(-77.95, -35.66, 57.10, 161.78, -117.06, -4.27, 143.07, 171.18, 41.49, 161.98, 13.35)
Give the entry just left of 57.10.
-35.66
The entry just right of -35.66 is 57.10
Give the median entry.
41.49
The entry just right of the smallest entry -> -4.27

Questions about the array below. Counting starts at 1.
1) What is the entry in row 1 and column 2?
2) What is the entry at row 2, column 1?
3) What is the entry at row 1, column 1?
4) What is the bottom-right entry?
5) What is the top-right entry?
6) What is the bottom-left entry?
7) What is the entry directly below -0.070?
8) What is the entry just left of the largest entry?
[[-0.125 -0.084 -0.116 -0.086  0.122]
 [-0.130 -0.070 -0.111 -0.098  0.123]
 [-0.083  0.039 -0.035 -0.158 -0.059]
 [-0.074  0.070 -0.015 -0.178 -0.100]]
1) -0.084
2) -0.130
3) -0.125
4) -0.100
5) 0.122
6) -0.074
7) 0.039
8) -0.098

[[56 64 58 78 23 41 14 58 58 30 44 79]
 [37 35 12 72 72 81 79 76 59 68 37 15]
 [63 50 21 44  9 11 70 23  8 56 43 86]
 [64 40 27 19 79 85 90 36 43 32 77 29]
 [63 25 34 66 32 44 16 17 83 32 11 59]
 [63 66 40 34 80 16 78 12 53 83 67 35]
 [73 89 88 64 86 76 50 85 17 51 52 79]
 [24 19 13 52 45 54 41 47 49 66 47 61]]
The entry just left of the smallest entry -> 23
Report the first entry in the row that holds the smallest entry.
63
Report the first entry in the row that holds the largest entry.
64
Report the third entry from the end, reading row by row.
66
The second entry, reading row by row: 64
The top-right entry is 79
The fifth entry, reading row by row: 23
Report the entry in the bottom-left corner.
24
The 2nd entry from the end, reading row by row is 47
Report the entry just right of the largest entry.
36
Report the largest entry in the last column.
86
Report the entry directly above the largest entry.
70
Report the entry directly above 80.
32
The smallest entry in the last row: 13
Report the third entry in reading order.
58
The 2nd entry on the diagonal from the top-right corner -> 37
The last entry, reading row by row is 61
The minimum is 8
Report the 3rd entry on the main diagonal.
21
The second smallest entry is 9
Report the second entry on the main diagonal.
35
Report the 1st entry on the main diagonal.
56
Report the entry directly below the largest entry.
16
The top entry of the column that holds the largest entry is 14
Report the entry just left of 29.
77
Report the entry just left of the largest entry.
85
Report the fifth-last entry, reading row by row.
47
Report the entry directly above 51.
83
The fourth-last entry, reading row by row is 49
The entry directly below the smallest entry: 43
